Each row below holds a small network's activations on one input, seen along a few directions.
Each table varies a few parts of the input and shows all the possible inputs, shuffled.
A made-up example of a description, with smaller parts first: one of 2 separate values, together with either a single point or one of 9 places around a ring or (one of 5 places around a ring, together with one of 6 places along a line).
Shared parts are said once, and a part with two or three values counts as separate values.

Other details of the inputs vary at random and push rows far along two fixed directions, the same in every table; ignore that.

Table:
R1: [ 14  -2  -8   2 -16  -5 -15   7   3 -20  11  -3]
R2: [-20   7  42 -10   7  12   7  -3   2  15 -22  -7]
R3: [  5  14  57  21 -18   9 -58  27 -16   0  -7 -10]
R4: [ 10  -7 -13   6 -21   7 -15  -3  -1 -13   9   2]
R5: [ 11  -6  -7  10  -2   6 -10  10  -2 -12  25   2]
R6: [ 11  -3 -10  10  -4   7  -4  10 -21 -16  15   7]
R7: [ 17  -5 -14   7 -16  -8 -19   9   6  -6   8   3]
R8: [ -3   6 -27 -15  18 -22  26 -12  23  -2  10  -6]
R9: [  7   0 -15  11  -5   1 -15  10  -9 -17  11  -5]
R10: [-24  11  38 -10   5   6  -1  -9   0  16 -25 -12]
R11: [ 15 -10  -8   5 -19  13  -4  -3 -13 -12  13  13]
R12: [ 15 -11 -12   8 -12   7  -8   3 -15  -4  11  14]
R13: [-14  13  40 -11  -3  -2  -3 -10  14  19 -28  -7]
R14: [-20  13  39  -4  16   8   6   4  -1  17 -22  -9]
R15: [ 15 -11  -9   6 -19  13  -7   3   1 -13  12   7]
R16: [ 14  -9 -13  14  -4   1  -8  10 -19  -6  11  12]
R17: [-17   6  35   0  16   2   3   4   2  27 -26  -4]
R18: [-10   2 -30 -12  20 -12  27 -16  14  -1  11  -5]
R19: [-13  -1 -37 -13  24 -21  36 -14  16  10 -11  -4]
R20: [ -7   3 -33 -15  22 -30  35 -10  25   8 -11  -4]
R21: [-20   8  32  -6   5   3  -5  -8   3  29 -28  -6]
R22: [ 11  -5  -6   9  -2   6  -7   3 -16 -11  26   9]
R23: [ 11  -8  -7   4 -12  10  -3   3 -18 -18  15   9]
R24: [ -7  -6 -31 -18  19 -10  43 -14  22  11  -8   3]
Each input here is: one of 4 places along a line, together with either a single point or one of 5 places around a ring.
- Changing only the place on the line of 4 turns R5 into R8. The same change can be made to R17. Which row results? => R20
- Change only the place on the line of 4 in R10. List by row number the other rows that result. => R1, R2, R23
- List by row number the other rows that have the place on the line of 4 in common with R4. => R9, R10, R18, R19, R21
- List by row number the other rows that have the place on the line of 4 in common with R12. => R6, R11, R16, R22, R23

Table:
R25: [ 10 -10 -10   9   6  -6   2  12  -2  -8   9   2]
R26: [-19  11  38 -11   0  -4  -4  -9  -2  12 -27  -5]
R27: [ 15 -13  -7  25 -15   9 -36  17 -13 -19  24  -5]
R28: [ 16 -23  -5  19 -28  32 -30  11 -28 -22  30  11]
R29: [  3  -9 -14  13  -5   4 -21  12  -7 -18  15  -3]
R30: [-21  13  36 -24  10  -9   9 -21  10  28 -25  -4]
R31: [ -8  -8 -35 -14   5  -7  24 -12  19 -11  -2  -4]
R32: [ -8  -6 -28  -4  11  -8  17  -6  12   0  14  -4]
R33: [ 15  -5 -17  22  -7   1 -17   9 -10  -7   9   3]
R34: [-15   6  31   4   1  11 -22  11 -11  10 -12 -15]
R35: [ -5   3  54   3  -9   6 -18  10   1  20 -17   0]
R36: [ -2   2 -27  -7  18 -10  20 -11  11  14  -1   5]
R37: [-18  22  33  -6  16   5   5   3  -3  13 -19 -12]
R38: [ -2   0 -30  -8   3  -9  23 -11  14  -1 -14   3]
R39: [-12   7  34  -4  13   1  -1  14  -8  16 -21  -7]
R40: [ 22   1  -2  25 -17   8 -32  20 -12 -20  33   4]
R41: [ -4   0 -25 -18   4 -20  29 -21  15   0   2   2]
R42: [ 17  -4   3  13 -16  29  -8   5 -23 -20  24  14]
R43: [ -2   7 -21  -3  20  -9  29  -9  10  -6   6  -4]
R44: [-22  14  25  -1  16  -4   9  -8   4  34 -24  -2]
R45: [ 25 -10  -2  18 -31   1 -37   8 -15 -25  19   3]
R46: [ -1  -7 -21 -13   8 -12  28  -2  16  -7  -8   3]
R47: [  0   3 -35  -4  11  -9  20  -2   1   1  -5  -1]
R48: [ 15 -10  -8  -4  -6  -3  -2   6  10  -3   9   8]
R49: [  9   7 -19  -6  -6   1  10   1   7 -17   5  -4]
R50: [-21   8  44  -7  -4  12 -15   1   0  17 -27 -16]
R51: [  2  -9  -8   3 -14   3  -9  -1   9  -5  11  -2]
R52: [ 18  -6 -22   5 -14   1 -12  -1   5  -2   9   9]
R53: [ 15  -4  -7  16 -14  -6 -26   9 -16 -13  26   5]
R54: [ -7   6  47  -3  -6   8 -14  14  -4  14 -26  -6]
R55: [-20  19  31 -15  12  -1  21 -16  19  21 -20  -6]
R56: [ 24 -12  -5  16  -8   2 -28  24 -10 -10  26  10]
R57: [ 15  -6  -6  17 -11  -5 -26   8 -19 -17  20   1]
R58: [-21  19  29  -5  21   1  10  -2   2  11 -19  -7]
R59: [ -2 -10 -21  -4  -2  -2  11 -10  15  -8   3  -7]
R60: [ 0 -7 -9 -7 -5  3 -5 -6 13  0  7 -2]
R61: [-13   5  43   5  11   2 -11  15  -8  13 -20  -2]
R62: [  0  -9 -32  -6   6  10  36 -19  -7   4  -1  17]
R63: [-25  13  33  -8  16  -9   3  -7  -7  16 -24  -6]
R64: [ 21  -3 -14  13 -26   7 -26  14 -10 -12   3   2]
R65: [  5 -11 -28 -11   9 -15  35  -7  19  -6  -2   1]
R66: [  6  -1 -14  15  -3   0 -13   9  -9  -5   0   4]
R67: [-12  -4 -33 -17  24 -10  28 -14  19   6   8  -4]
R68: [ -5   3 -32 -26   7 -19  34 -18  10  -6  -7  -4]
R69: [  9  -2 -14   0   1 -10 -11  -1  -7  -6  20   5]
R70: [ 20  -3  -8  16 -20   0 -37  20 -28 -23  21   0]
R71: [ -2 -16 -21 -16  15   5  48 -10  -2   0   3  16]
R72: [  0  -7 -31  -8  19 -18  35  -1  14   2  10   5]
R73: [-16   4  57  -2  -6  21 -11 -10 -32  16 -15   7]
R74: [  0  13  50  13 -18  18 -37  13  -9  -3 -11  -3]
R75: [  9  -3 -24   3 -10  -5   5  -6  10   1   3   7]
R76: [-18  18  35 -10  12   2  17 -15  14  16 -25 -10]
R77: [ 8  6 -6 -8  0  1  5 -7 15 -4  8  2]
R78: [ -4  16  47   8   3  13 -28   9  -7  13   0  -3]
R79: [  5  -4 -30  -2   1  -9  20 -13  13   0  -7   1]
- What do these inputs look like to the network? => one of 5 separate values, together with either a single point or (one of 2 separate values, together with one of 5 places along a line)
- Changing only the choice among 5 separate values turns R72 into R32. The same change can be made to R71. Which row results? => R28
- Change only the choice among 2 separate values in R37. List by row number the other rows that result. => R49
- List by row number the other rows that have the choice among 5 separate values in common with R75. => R33, R36, R38, R44, R47, R52, R62, R64, R66, R79
- Change only the choice among 2 separate values in R55. List by row number the other rows that result. => R40
- List by row number the other rows that have the choice among 5 separate values in common with R30. => R26, R41, R45, R53, R57, R63, R68, R69, R70, R73
- Start at R39 and move only the place on the line of 5, one step at a time. The first step leads to R61. Which rows follow, in order? => R25, R72, R56

Table:
R80: [ 21 -12 -54   8   3  -6  23   9   1 -22  20   7]
R81: [ -9   4  13 -10  20  -6  31  -4   4  13 -11   1]
R82: [-12  -3   4 -12   8   7  24 -13  11  18 -24   4]
R83: [ 18  -1 -56   0   3 -15  10   0   2 -20  27   9]
R84: [ 13 -12 -59   4   1 -23   1  -2  14 -15  27  -1]
R85: [-15   8   7 -14  12 -18  19 -13   6   9 -20  -2]
R86: [ 15  -8 -58   0   5 -19   2   5  14 -15  31  -1]
R87: [ -3   1 -17 -10   8 -16  10 -10  31  12   1  -5]
R88: [-15   0  12 -21   2   3  26 -17  15   9 -13   0]
R89: [-14  -3  14 -11  22   4  30  -8   1  11  -9   5]
R90: [ 14 -15 -45  -2  -1  -1  24   1   2 -32  33   7]
R91: [ -8   8  57   6 -16  10 -37   3 -18   3 -13 -10]
R92: [-11   8  58  15  -5  25 -30   9 -18  11   0  -2]
R93: [-19  -4   1  -8  14   1  22 -13  -3  16 -24   1]
R94: [ -3   0 -20  -9   4 -15  11  -3  32   6 -12  -9]
R95: [ 18 -20 -51  -6   2  -2  20   1  -6 -22  27  15]
R96: [-17  -6   8 -14  14  -3  25 -17  -3  14 -16   4]
R97: [-14  15   1 -12  17 -10  17  -3   5  11 -24  -5]
R98: [  2   5  33  21  -3   4 -41  20  -1   7   9  -8]
R99: [ -2  10  52  13  -5  15 -33  13 -24  23  -8   2]
R100: [ 21 -10 -10  21 -29  20 -38  25 -25 -28  23   4]
R101: [ -1   0  24  19 -15  -2 -46  19  -5   4 -11 -12]
R102: [ 26 -17  -6  31 -20  23 -33  27 -24 -25  24  11]
R103: [-16  15   6 -16  17  -2  17 -16   4  11  -7  -8]
R104: [  4   1  37  15  -6   1 -38  24  -1   0   5  -9]
R105: [ 16 -16 -55   0   5   1  16  -3  -6 -15  31  15]
R106: [-14   3   0  -7  12  -9  23 -10   0  18 -27  -3]
R107: [ 30 -16  -5  25 -31   4 -38  20 -27 -21  22  10]
R108: [ 18 -13 -57   5  -2 -13  16  -7  -4 -13  25  11]
R109: [-12  11   5 -16   3   0  18 -16  19   7 -22 -10]
R110: [ 25  -4  -5  27 -25  16 -39  24 -17 -35  25  -3]
R111: [ -3   0  54  11 -13  26 -33   2 -12  23  -9   8]
R112: [ 14 -14 -50  -9  -4  -3  20   0  -2 -29  29   8]
R113: [-19  11   5 -12  12  -6  16 -23   4  11 -11  -9]
R114: [ 25  -9  -9  31 -20   3 -48  35  -4 -24  24  -5]
R115: [-14  14   5  -5  20  -9  22  -2  10   7 -20  -5]
R116: [-20   5   8  -9  16   7  28  -6   5   6 -14  -6]
R117: [ -7   2  57  18   1  26 -29  10 -21  18  -3   5]
R118: [-16   4   8 -16   6   6  22 -21  14  17  -8   1]
R119: [ -8   9  10 -17   6 -12  19 -13  20  10 -19   1]
R120: [-11   8   9  -4  23  -3  27  -8   4  21  -7   1]
R121: [ -3  14  55   6  -8   6 -36  16 -18   8 -14  -1]
R122: [ 23  -6 -57   1 -11 -13  11   0  17 -25  11   7]
R123: [-19  10   2 -12   9  -6  17 -16   5   5 -23 -13]
R124: [ 18  -8 -45  -3   0  -7  19  -1   6 -36  31   0]
R125: [-14  15   8  -5  24  -9  21  -9  10  13  -8  -1]
R126: [ -5  13  58   2 -11  15 -35  10 -19   3  -9  -9]
R127: [-16  14   3 -16  14  -1  18  -9   4   5 -19 -13]
R128: [ -5   1  10 -17   6  -6  26 -12  14  18 -18   3]
R129: [ -8  -4 -16 -11  10 -25  12  -6  18   3  -4  -9]
R130: [ 30  -9 -12  26 -26  12 -38  30 -27 -19  18   7]
R131: [-10  13   6 -12   9  -9  16 -17  19  18 -15   2]
R132: [ 25  -5 -13  29 -30   1 -46  22 -20 -27  13   4]
R133: [ -7  15  58  15  -4  19 -34   7 -14   7  -1  -9]
R134: [-10   5   8 -17  16  -8  26  -5  -1  17 -14   1]
R135: [ 15  -9 -61   0   2 -18   4  12  14 -20  18  -5]
R136: [ 35 -13  -9  26 -37  13 -39  23 -12 -18  15  10]
R137: [ 26 -16 -11  24 -23  21 -38  26 -29 -21  20  11]
R138: [ -6   0 -15 -16  15 -20  13   1  17   4   0  -8]
R139: [  2   7  54  13 -16  16 -33   6 -10  25 -12   4]
R140: [-23   2   2 -12   8   0  22 -14   1   9 -22  -6]
R141: [-21  -1   9 -17   8  -3  24 -17   1   8 -13  -3]
R142: [ 16  -5 -57   5  -1 -19   9  -7   2 -21  23   9]
R143: [ -2  13  60  13  -5   7 -32  17 -13   5 -10  -2]
R144: [-21   8   6 -16  17   4  22 -14   0  15  -5  -1]
R145: [-10   8  12 -22   3  -3  20 -19  18   5 -14  -7]
R146: [-23   3   5 -12  12   0  20 -21   0  15  -9  -2]
R147: [ -1  -4  58   6 -17  23 -30   6 -12  16 -14   7]
R148: [ 31 -14  -4  19 -34  -1 -51  24   5 -21  25   1]
R149: [-19  -2   4  -9  18   0  22 -21  -3  21 -12   5]
R150: [-12  12   8 -16   7   0  17 -23  18  12 -10  -6]
R151: [ 16 -15 -55  -3 -15   3  17  -4  12 -26  18   6]
- Changing only one part turns R111 into R82. The same change can be made to R113. Which row results? => R123
- Changing only one part turns R140 into R146. The same change can be made to R102. Which row results? => R117
- What do these inputs look like to the network? => one of 3 separate values, together with one of 4 places along a line, together with either a single point or one of 5 places around a ring
- Change only the choice among 3 separate values in R112. List by row number the other rows that result. => R100, R144
- Change only the choice among 3 separate values in R86. List by row number the other rows that result. => R135, R138
- List by row number the other rows that have the choice among 3 separate values and the place on the line of 4 in common with R91. => R85, R96, R107, R129, R141
- List by row number the other rows that have the choice among 3 separate values and the place on the line of 4 in common with R125. => R92, R98, R117, R120, R133
- Change only the place on the line of 4 in R145. List by row number the other rows that result. => R91, R124, R126
- Change only the place on the ring of 5 in R105. List by row number the other rows that result. => R83, R99, R103, R144
